These are the activations of a small network on made-up records, seen along a few directions, one row for each record.
Each row is followed by the record's values for the fields W, G, D, F, B, T, K, C.
A field that a record lacks is left out.
Other fields move the rows too, some of them a lot.
Strong random noise was added to every row along 19 fixed directions; ignore it. To show where, here is one row again and again, with new noise each time:
-107, -534, 705, 233, 6, 135, -5, -88, -176, 4, -18, 4, -349, 301, 394, 350, 2, -54, 219, 230, 115, -126, -567, 575, -6, -226, -167, -359, 222, -136, 162, -35
62, -136, -249, -458, 226, -268, 95, 211, 70, -148, -636, -73, 338, -244, 172, 9, -147, -308, -401, 80, -137, 12, 244, -386, -3, 175, -437, 367, 299, 43, 189, 544
-204, -238, 195, 115, -292, -262, -105, 202, -280, 79, -7, 16, -251, 240, -210, 130, -309, -86, 299, -53, -36, -411, -66, -199, -387, -96, -213, -207, 168, -195, 151, 322
108, 743, -176, -314, 225, -112, 105, 102, -357, -151, 39, 178, -66, 0, 7, -61, 266, 276, -378, -135, 68, 262, -134, -333, -15, 197, -154, 398, -169, -124, -130, 1
74, 248, 43, -51, -159, -52, -215, -541, -405, -195, 74, 139, -194, -199, -142, -341, 152, 345, -326, 329, 230, -308, -239, 44, -517, 74, 97, 17, 253, 426, 327, -183
76, -425, 294, 287, -212, -201, 108, -65, -548, -277, 178, 76, -31, 33, -55, -57, 226, -289, -335, -167, 41, 90, -202, -240, -41, 25, -109, -74, 18, -309, -16, 80
-148, -57, 180, -72, -163, -38, -295, -39, -382, -113, -233, 219, 30, -205, -263, 449, -125, -130, 456, 68, 196, 63, 61, -70, 160, 112, -29, 109, -538, -218, -91, -93
-20, 738, -23, -116, 276, 85, -308, 473, -33, -9, 159, -128, -256, 20, 62, 65, 41, 217, 193, -120, 286, -160, -105, 182, -185, 255, -495, 12, 70, 240, 246, -253
402, 129, -54, 64, -63, 70, -405, 204, 326, -331, 354, -342, 175, -275, 13, -122, 317, 128, -59, -375, 41, -159, 337, 69, -52, -60, -768, 663, 20, 370, 394, 25
160, -426, 575, 172, 40, 32, 372, 100, -226, 121, 160, 130, -23, -220, 309, -17, 44, 101, 561, 352, -316, 87, 21, 75, -140, 271, -366, -51, 137, -323, -120, 33
-451, 76, 310, 135, 81, 32, -34, -270, -542, -181, -52, 228, -103, 181, 112, 11, 394, 66, -155, 237, 259, -28, -273, 6, -323, 87, -268, 46, 217, -252, 191, -17
-343, -232, -237, -63, -66, -158, 390, -150, 49, 42, 155, -57, 162, 178, 138, -204, -107, -101, -6, -159, 56, -329, 22, -45, -327, -144, 66, -26, 246, -66, 86, 467
-264, 105, -145, -161, -155, -96, 162, -431, 489, 457, 318, 85, 118, 284, 298, 77, 164, 613, -9, -295, -165, -230, 7, 191, 6, -764, -44, 537, -204, -314, -43, 708
277, 5, 251, -394, -20, -153, 244, -147, -331, -78, -21, -23, 283, -32, 132, 181, -74, 77, 104, 363, 176, -82, -7, 394, 139, 134, 84, 69, -164, 143, 310, -528
-137, 282, -380, -160, 137, 16, 203, 433, 291, 417, 238, 138, 145, -126, 181, 90, 332, 316, -218, -677, 65, 95, -174, -244, 274, -311, 55, -117, -205, -108, -267, 7
54, 234, -139, 60, 4, 9, 39, -9, -62, 14, 44, 116, -131, -255, -30, -311, 24, 202, 31, 49, -164, -48, 31, -428, -237, 157, -179, 213, 119, -9, -137, 286
161, -487, 339, 91, -233, -84, 63, -291, 22, -92, -36, 41, 183, -43, 243, -99, 127, 59, 378, 414, -100, -308, -21, 201, 414, -197, -10, 67, -244, 21, 188, -201
348, 72, -312, -288, 159, 207, -270, 290, 402, 303, -551, 135, -100, -365, -126, 395, -102, 175, -706, -149, -218, 103, -429, -29, 201, -352, 218, -288, 344, 597, 208, -187
-139, -271, 136, 85, 9, -131, 194, 83, -419, -74, 157, -152, 220, 21, -3, -74, 23, -199, -561, -324, 344, 32, -122, -306, -162, -50, -51, -35, 29, -105, -73, 172
-441, 57, 103, 155, -95, -31, 99, 51, -139, 190, 354, 83, 187, 55, 163, 71, 289, 53, 475, -91, 265, -219, 97, 152, -18, 53, -258, -103, -129, -353, 147, -203
5, 79, -302, 115, 306, -115, 346, -9, -35, -208, -52, 247, 22, 196, 30, -345, 53, -361, -242, 91, -412, 183, -253, -53, 460, 190, 275, -240, -254, -176, -94, 153

-205, 391, -358, 117, 287, 440, 321, 323, 297, 174, 132, 181, 120, 71, 19, -88, -2, 96, 183, -43, -271, 223, 39, -180, 76, 149, -84, -98, -132, -299, -194, 73
W: w1 / T: t1 / K: k2
-464, 21, 340, -27, 496, -244, -228, 362, -41, 389, -192, -16, 194, 122, 87, 378, 188, -36, -69, -175, -9, 245, 146, 258, 145, 12, -308, 20, -111, -196, -23, 75
W: w2 / C: c3
245, -4, 127, -131, 101, -52, 180, 122, 37, 96, -171, -359, -16, -17, 269, -109, -470, -31, 220, 358, 177, -242, -29, 70, 93, 157, 111, -99, 209, 350, 54, -225
W: w3 / G: g1 / D: d2 / F: f1 / B: b1
-213, -369, -236, -211, -52, -125, 291, 162, 215, -63, -54, 58, 417, 240, -29, -115, -49, 97, -71, -44, -101, -206, 208, -292, -207, -260, -97, 4, -56, -72, 107, 321
W: w1 / T: t2 / K: k1 / C: c2
-32, -196, 206, 139, 224, 24, -233, 140, -228, -466, -118, -125, 48, -47, -58, -60, 79, -385, -147, 131, 177, 57, -34, 162, -109, 300, -254, -139, 138, 232, 265, -184
W: w3 / G: g2 / D: d2 / F: f2 / B: b1
23, 43, 215, -283, 102, -471, -156, 349, -135, 26, 50, -225, 113, 173, 352, 119, 165, -195, -215, -205, 293, -154, 27, 337, 160, 89, -477, -140, -25, -149, 313, -20
W: w1 / T: t1 / K: k2
21, 52, -191, 82, 19, 126, 10, 72, 220, -70, 193, 452, -325, 271, -100, 102, -34, -18, 190, 41, -454, 53, -359, 483, -3, 51, 53, -656, -244, -250, 194, 123
W: w2
-171, 274, -245, 139, 221, 205, 9, -252, 44, 496, 44, 94, 12, -294, -92, 97, -319, -173, -599, -112, 16, 429, -93, 211, 21, 186, 284, -320, -68, -195, -211, 282
W: w1 / T: t2 / K: k2 / C: c3
227, 318, 65, 297, -63, 154, -61, 310, -302, -98, 79, 68, -192, -70, -317, -8, 4, -140, 236, 151, -153, 149, 95, -225, -31, 485, -114, -127, 87, -90, 46, -522
W: w2
96, -34, 550, 165, 307, 18, 5, -105, -163, 122, 105, -7, 178, 44, 52, -157, 233, 380, -155, 410, -161, 165, -9, 146, 48, 7, -121, 173, -72, 84, 11, -263
W: w3 / G: g1 / D: d2 / F: f1 / B: b1 / C: c1
-167, 1, -118, 448, 102, 528, -243, -73, 562, 173, 201, -224, -238, 36, 5, -86, 48, 71, 48, -244, -20, -85, -143, 230, -16, -344, 128, 0, 327, 345, -73, 52
W: w3 / G: g1 / D: d2 / F: f1 / B: b1
11, -275, -42, 339, -7, -236, 71, -24, 180, 381, 473, -24, 219, -116, -199, -273, -155, -244, -149, -142, -409, 4, 365, 375, -215, 182, 6, -414, 34, -169, 126, 340
W: w1 / T: t2 / K: k1
-170, 688, -330, -210, -276, 103, -26, 300, 89, 522, 33, 60, -72, 224, 68, 753, 72, 68, 12, -363, 293, 41, -22, 10, 38, -110, -245, -32, 305, -505, 283, -310
W: w1 / T: t1 / K: k2
396, 185, -151, -100, -154, 52, 326, -34, -157, -90, -191, 40, 11, 43, -30, -81, -228, -278, -36, 386, -253, 56, 8, -215, 212, 279, 84, -75, 158, -198, 118, -217
W: w1 / T: t1 / K: k2 / C: c3
225, -137, 33, 290, -299, 53, 0, -381, -100, -271, 406, 209, -293, 12, 8, -316, 137, 137, -142, -36, 98, -51, -433, 129, 170, -79, 315, -391, -492, -102, -142, -66
W: w3 / G: g1 / D: d1 / F: f1 / B: b2
-327, 305, 18, -68, 301, 345, 288, -377, -177, -61, -57, 67, 120, 405, 21, -258, -186, 266, -141, 486, 237, -9, -305, 55, 20, -90, 544, -39, -339, 107, -168, -140
W: w1 / T: t1 / K: k2
148, -54, 302, 369, 175, -251, -394, 116, -14, -298, -102, -354, -220, 162, 39, -352, 28, -221, -26, 104, -90, -117, -11, -65, 264, 39, -278, 291, -6, 299, -6, 108
W: w2 / C: c2
-245, -90, 70, 333, -112, 78, -162, -355, 190, 65, -144, -11, -262, 176, 48, -260, -139, 80, 276, 348, -96, -347, -84, 11, -20, -164, 106, 51, 112, 97, 5, 222
W: w2 / C: c2
-362, 22, -170, 111, 572, 578, 190, 296, 226, 13, -127, -116, 519, -242, -149, -8, -123, -89, 75, -19, 36, 375, 335, -189, -41, 204, 66, 197, -109, 249, -268, -65
W: w2
-261, 395, 225, 70, 15, -323, -397, -137, 2, 302, -172, -141, 47, 284, 63, -170, 257, 316, -30, 297, 78, -408, 244, 71, 138, -192, -207, 321, 83, 65, 304, -139
W: w1 / T: t2 / K: k1
-452, 463, 147, 87, 282, 53, 35, -90, -86, 543, -16, 65, -87, 292, -19, 244, -357, 142, 99, 87, 73, 135, -185, 213, 255, -57, 306, -97, -420, -333, -303, 110
W: w3 / G: g1 / D: d2 / F: f1 / B: b1 / C: c1
146, 51, -82, -19, -106, 69, 117, 127, -195, 54, -182, 168, 211, -126, -392, 315, -93, -69, -24, 10, -195, 318, 201, -426, 94, 76, 120, 162, -101, -209, -89, -244
W: w3 / G: g1 / D: d1 / F: f1 / B: b2 / C: c3
-370, 107, -363, -308, -90, 302, 294, -388, 189, -52, -159, 325, 380, 78, 69, 222, 126, 91, -107, 104, -46, 24, 112, 96, -57, -109, -99, 203, -91, -392, 267, 265
W: w2 / C: c1
110, -32, 94, -12, -163, -266, -292, -47, 185, 122, -262, -242, -23, -114, 242, -45, 13, -86, 80, 146, 145, -377, 198, 131, 276, -17, -269, 57, 172, 107, 315, -68
W: w3 / G: g2 / D: d1 / F: f2 / B: b2 / C: c3
-55, -117, 514, 159, 94, -216, -282, -161, -207, 157, 47, -21, -275, 218, 99, 115, 18, -98, -109, 75, 41, 83, -220, 398, 100, -70, -117, -169, -160, -302, -82, 252
W: w3 / G: g1 / D: d1 / F: f1 / B: b1 / C: c3
568, 145, -386, 37, -649, 171, 220, -519, 130, 56, 243, -35, 126, -317, -130, -207, -459, 13, -95, 368, -135, -221, 222, -160, -96, 153, -37, 146, 66, -130, 365, 55
W: w3 / G: g2 / D: d2 / F: f1 / B: b2 / C: c1
-212, -318, 74, -234, -5, 89, 125, 101, 44, 165, 88, 158, 213, -71, 37, -70, -172, 338, 11, 162, 160, -336, -182, 107, -390, -129, 5, -612, -141, 150, 179, 41
W: w2 / C: c1
-85, -378, 224, 455, 222, 383, 15, 254, 629, 201, -249, -103, 252, 549, 170, -98, -70, 126, -509, 237, -506, -25, -250, -184, 616, -728, -310, 22, -231, -177, 124, 395
W: w2 / C: c2
129, 173, 201, -13, -32, -37, 0, -306, -22, 120, 378, 270, -132, 120, -120, -230, 119, 671, -42, 89, -267, -98, -172, 273, -116, -286, 242, -15, -419, 69, -44, 33
W: w3 / F: f2 / B: b2 / C: c1
166, -72, -453, -127, -384, 53, 310, 167, 357, 93, 66, 193, -43, 176, 127, 63, -398, -132, 75, 16, -155, -252, -202, -16, 227, -42, 13, -630, -222, -404, 219, 204
W: w2
-134, -78, -120, -289, 255, -94, -155, -112, 76, -165, -371, 284, -108, -248, -21, 162, 116, -58, 347, 62, -162, 129, -26, 293, 123, 96, 272, -26, -170, 233, -131, 16
W: w3 / G: g2 / D: d1 / F: f2 / B: b2
624, -111, -212, -60, -11, -209, 255, 227, 206, -401, 114, -21, -361, 4, 289, -165, 267, -240, -71, -382, -493, 233, -105, -111, 232, 108, -138, 171, 265, -48, -167, 261
W: w2
138, 250, -164, 165, 245, 90, 30, 272, 159, -107, 70, 116, 113, 17, -308, -137, 374, 70, 186, -199, -574, 280, 179, -336, 452, -117, 128, 426, -310, 74, -290, -195
W: w3 / G: g2 / D: d2 / F: f1 / B: b2 / C: c1
-279, -15, -259, -200, -27, 160, 12, -270, -50, -499, 110, 35, -45, 24, -43, -76, -40, -48, 176, -238, 350, -20, -60, -55, -269, -52, 162, 229, -355, 59, -270, 413
W: w2
52, 322, -326, 141, -223, 183, -58, 19, 50, 84, 159, 156, -329, -122, -170, 104, -104, -75, 193, -238, -47, 46, -147, -103, 43, 94, 113, -212, -38, -187, -90, -33
W: w3 / G: g1 / D: d2 / F: f1 / B: b1 / C: c3
-251, 457, -160, 189, 194, -55, -193, -102, -53, 303, 251, 84, -182, -214, -213, -376, 75, 237, -35, -131, -52, -55, 21, -128, -253, 135, 166, -60, -21, 130, -269, 155
W: w3 / G: g1 / D: d2 / F: f1 / B: b1 / C: c1

Which values does each new row have?
-519, 281, -32, -107, 421, 567, 437, 31, -35, -398, 7, 63, 73, 531, 524, 7, 306, 16, -148, 98, 484, 178, -354, 82, -12, 74, -252, -2, -49, -359, -30, -33
W: w2 / C: c3
249, 65, -26, -38, -144, 197, 122, 29, -72, -57, 242, -138, -3, 13, -289, 100, -171, 241, -210, -235, 36, 91, 41, -166, -409, -147, 129, 256, 139, 233, -36, -53
W: w2
194, 73, -48, 279, 81, 125, 29, -23, -161, -463, -81, -24, -294, 189, -346, -125, -198, -258, 49, 76, -329, 181, -59, -272, -63, 162, 135, 308, 130, 123, -158, 96
W: w3 / G: g1 / D: d2 / F: f1 / B: b1 / C: c1
-751, -87, 106, 240, 6, 40, 52, 441, 173, 303, -279, -77, 317, 582, -30, 381, 284, 69, 613, -113, -33, -240, 392, -387, 226, -440, -250, 395, 180, -301, 50, -210
W: w1 / T: t2 / K: k1 / C: c1
-283, -199, -91, -123, 301, 360, 62, -148, 307, -79, -463, 41, 315, -80, 139, 213, -52, 15, -45, 201, -16, 248, 42, -51, 77, -137, -70, 379, -60, 60, -99, 287
W: w2 / C: c2
-215, -292, -162, -130, -7, -97, 225, 149, 143, -215, 25, -126, 566, 335, -84, -5, -343, -437, -103, -67, -17, -130, 368, 81, 57, 37, -269, -43, -424, -348, 306, 448
W: w2 / C: c3
-362, 342, -188, 538, -195, 46, -457, -439, 43, 226, -151, 104, -379, 109, -325, -38, 273, 3, 81, -13, -181, -110, -59, -263, 98, -305, 331, 285, 316, 15, -54, -36
W: w3 / G: g1 / D: d2 / F: f1 / B: b1
-141, 96, 221, 34, 178, -140, -335, 430, 82, 508, -149, -406, 207, -74, -227, 216, -44, 171, 142, -166, 52, -184, 339, -79, -6, -220, 8, 245, 293, 509, 90, -427
W: w3 / G: g1 / D: d2 / F: f1 / B: b1
-227, 117, -324, 317, -287, -83, -413, -394, 249, 183, 63, 105, -94, -86, -15, -224, 266, -102, -283, -72, 78, -294, -31, 81, 144, -138, 70, -257, 74, -46, 275, 80
W: w2
-160, 246, 84, 100, 206, -621, 54, 263, -14, 441, 72, -267, -60, 368, 248, -61, -55, -286, -37, -299, -144, 29, 257, 18, 426, 56, -125, 113, -69, -466, -240, 405
W: w1 / T: t2 / K: k2
-10, -10, -155, 259, -84, 369, 258, -171, 284, -147, 581, -26, -102, 230, -71, -70, 21, 71, 316, -319, -85, 11, -71, 319, -110, -201, 279, 45, -118, 62, -123, 14
W: w2 / C: c1
-127, -18, 413, -108, 276, -95, -358, 240, -61, 54, -675, -78, -161, 256, -56, 338, -446, -88, 210, 428, -147, -153, -63, 186, 182, 28, -212, -8, -43, 137, 213, 106
W: w2 / C: c1
130, 16, -161, 2, -241, 81, 397, 106, 29, 428, 209, 223, 209, -242, 58, -93, 87, 298, -226, -101, -82, 120, -34, -486, 83, -105, 165, -233, -80, -336, -258, -87
W: w1 / T: t1 / K: k2
69, 356, 210, 111, 408, -4, -232, 214, -239, -99, 101, -9, -358, 74, -98, 66, 185, -5, -302, -191, -117, 401, -120, 144, -322, 268, -262, 101, 238, 33, -78, 111
W: w2
-40, -82, -54, -131, 217, 53, 10, 227, 25, -235, -243, 209, -84, 286, 11, 206, -64, -260, -165, 79, -244, 149, -276, 204, 7, 56, -179, -323, 6, -189, 203, 237
W: w1 / T: t1 / K: k2
96, -430, -79, -462, -234, -363, 3, 114, 42, -108, -403, 14, 268, -464, 343, -14, 231, -78, -109, -92, 124, -150, 242, -460, 45, -2, -401, 178, 115, -109, 4, 338
W: w2
310, -185, 157, -487, -122, -212, 226, 278, -292, 4, -321, 94, 513, -370, 125, 313, 257, 17, -96, 40, 152, 102, 123, -206, 475, 75, -46, 36, -218, -10, 120, -628
W: w2 / C: c1
252, -276, 268, 195, 42, -90, -184, -352, -57, -203, 177, 145, 71, -207, 5, -231, 149, 51, -87, 198, -89, 130, -120, 341, 343, 33, 199, -126, -607, 86, -65, -100
W: w3 / G: g1 / D: d2 / F: f1 / B: b1
